Each row below holds a small network's activations on one input, seen along a few directions.
Each table varies a few parts of the input and shows all the possible inputs, shuffled.
Descriptions start from the smaller parts, as in this example, which fits no table here: ring(5) and (point or (values(2) and line(4)) or line(11)).
Shared parts are said once, and a part with two or three values counts as separate values.

Other details of the inputs vary at random and push rows far along two fixed directions, the same in every table; ignore that.

A family of inputs:
row 1: [  3  -1   9  10 -22 -13  -3  14 -30 -47 -24  -9]
row 2: [-27   4 -26  -3  29  16  23   8   4  75  41  53]
row 3: [-41  19  -3 -28  -7  51   4  20 -73  38  15  16]
row 4: [ 29   1  -2  12   0 -42  -6   8  31   0 -11 -23]
row 5: [ 12  -1   6   6 -15   3 -12  12 -23 -59 -16  -3]
row 6: [-15 -14   9  19 -12  10  -6 -27 -12 -41 -50 -11]
row 7: [ 32  -7  -9  14 -11 -30  10  25  45   8   1 -16]
row 8: [ 23 -13  -2  -7  -7 -16  11  11  53 -28  -9 -10]
row 9: [ 12   1   5  17  -9 -18  -2 -20 -30 -42 -33  28]
row 10: [ 34  10   7  -8 -26  16 -17   2 -26 -36 -26 -10]
row 11: [-43  16 -12 -17  17  61   3  32 -56  27  38  24]
row 12: [ 27  11   9  11  -8   5 -12 -11 -30 -47  -5 -20]
row 13: [-54   0 -11  -3   6  68 -10  -9 -52  55  10  19]
row 14: [  4   5   8   1  -9 -14  10 -29 -22 -43 -44  25]
row 15: [ -4   2   9   4  -2 -26 -12   3 -22 -30 -19 -12]
row 16: [ 11  -3   9   6  -3  -2  -8  -8 -16 -46   6 -12]
row 17: [ 22 -13   5  -4  15 -50  14  -8 107  18  18 -19]
row 18: [ 15  21  17  11   1  -9 -18 -12 -18 -26  -5 -16]
row 19: [ 52  -6   3  -1   4 -41  -4  -7  95  42  21 -22]
row 20: [  8 -36  -7  37   0 -17  -5  -7  55   4 -10 -10]
row 21: [-64  20  12 -16  25  37  -8   2 -67  14  37  19]
row 22: [-34 -17 -17 -30  38  16  35  13  63  71  75  11]
row 23: [-49 -11 -18 -31  39  -8  30  23  56  87  50  11]
row 24: [-35  19 -14 -22   9  43   8 -10 -58  55  16  55]
row 25: [ -6   0   9  -8 -19  -9  13   7 -11 -36 -29 -10]
row 26: [ 63 -18  -7  -3   0 -28   5  -3  94  33  30 -24]
row 27: [  5  -5   0  39 -14  12 -21 -18 -23 -30 -40 -14]
row 28: [ 20  16  11  -7 -18 -13 -21 -10 -34 -19 -36 -20]
Description of these inputs: line(4) and (values(2) or ring(5)).
- The inputs of row 6 and row 20 match in every part but the line(4) part. If row 14 is changed in the same way as row 6 into row 20, which row does it become? => row 9
- Which other rows does row 24 become when the values(2) part takes its other values? List them by row number. => row 13
- Which other rows agree with row 18 in the line(4) part? List them by row number. => row 2, row 4, row 7, row 11, row 12, row 27

A family of inputs:
row 29: [  9 -19 -17  13   2  15  -8  22  51  61  31 -22]
row 30: [ 24 -15   3  -1   3 -37  10   6  67 -13  11 -23]
row 31: [ 18  -8  -9 -11  11   4   8   6  51  47  45  -6]
row 32: [ 36  10  13  20 -19  -6 -28 -37 -19 -45 -50  -7]
row 33: [ 54   8   1 -10  -5 -43   0  20  53   7  13 -20]
row 34: [ 52  -4   0  -2  -6 -28  -1   3  58   6  13 -22]
row 35: [ 19   3  -8 -19  12 -11   9  23  46  48  44  -4]
row 36: [-61  17   5 -33  21  34   9  21 -55  11  35  12]
row 37: [ 17 -10 -21  14  13   0  11   7  48  49  31  17]
row 38: [-35   7 -15 -13   2  48   7  11 -64  33  14  47]
row 39: [-70  -7  -5  -1  14  59  -7  20 -49  25  22  -6]
row 40: [ 19  15  21  -7 -15 -34  -8   7 -18 -73 -28 -25]
row 41: [ 16 -11   6  18 -26 -21   0  -9 -17 -72 -54   8]
row 42: [ 43 -10 -13   9 -15 -32  10  -2  59  23 -24   0]
row 43: [-43  19  -2 -11  14  32  -5 -18 -66  50  12  28]
row 44: [-69   5   1  -8  26  44   0 -13 -46  20  11  30]
row 45: [ 15 -22  -9  11  -5 -40  20   0  68   4 -26  -1]
row 46: [ 17  -1  21   6 -17 -11  -9 -19 -15 -79 -31 -28]
row 47: [   1   19   36   23  -31  -17  -29  -54 -100 -114  -93  -14]
row 48: [-63   3  -7   1  23  45  12   5 -51  12  21  33]
- Describe the family of inputs behind these rows. => values(2) and (point or line(4) or ring(5))
- The inputs of row 41 and row 38 match in every part but the values(2) part. If row 46 is changed in the same way as row 41 into row 38, which row does it become? => row 31
- Which other rows does row 41 become when the ring(5) part takes its other values? List them by row number. => row 44, row 45, row 47, row 48
- Which other rows does row 30 become when the line(4) part takes its other values? List them by row number. => row 36, row 40, row 46

A family of inputs:
row 49: [  9 -15  -7   2  -3 -13  15 -16  36   6 -17  17]
row 50: [ 21  -1   1  -6   4 -16   6  21  30 -16  25 -10]
row 51: [-56   7   1  -4  18  17   7 -19 -48  16  -3  33]
row 52: [-31  11  -9  -3   5  27   5  -7 -56  26  -3  42]
row 53: [  8 -14 -10 -14  10   4  12   8  57  46  38  -7]
row 54: [-44  14   8   3 -12  43 -16  -2 -94 -27 -36   2]
row 55: [  0 -25 -17  10   2 -29  21  10  61  36  -6  10]
row 56: [ 30   7   5  22 -19  -3 -20 -18 -21 -27 -37  -4]
row 57: [ -9  -4   3  12  10  -7  -7 -18  13   8  -6  -3]
row 58: [  8  -9   2  24 -12 -12   2 -17 -13 -53 -38  14]
row 59: [ 14 -12  -4   5  -3   0   1 -13  37   8  -8  -3]
row 60: [ 38  12   9  10 -21  -5 -20  -9 -26 -32 -20 -18]
row 61: [-57  -6 -15  -1  28  50   9  12 -20  46  41  31]
row 62: [ 10 -11  -1   1  15 -25   2  -1  60  32  29 -18]
row 63: [ 42  24  12  -6 -19 -15 -14   3 -28 -40 -14 -15]
row 64: [ 30  16  17 -18 -18  -7  -7  -3 -16 -52 -17 -20]
row 65: [  6  -9  -1   8   2   5  -1   8  10 -10  18  -9]
row 66: [ 21  -8   3   7 -17 -17  -7  11  18 -15 -14 -31]
row 67: [-50  14  -7 -38  18  32  13  43 -28  49  49   7]
row 68: [ 14   8  10 -14  10 -30   0   5  28  -2  18 -18]
- The inputs of row 56 and row 52 match in every part but one. If row 59 is changed in the same way as row 56 into row 52, which row does it become? => row 49
- Describe the family of inputs behind these rows. => line(4) and values(5)
- Which other rows does row 64 become when the values(5) part takes its other values? List them by row number. => row 50, row 63, row 67, row 68
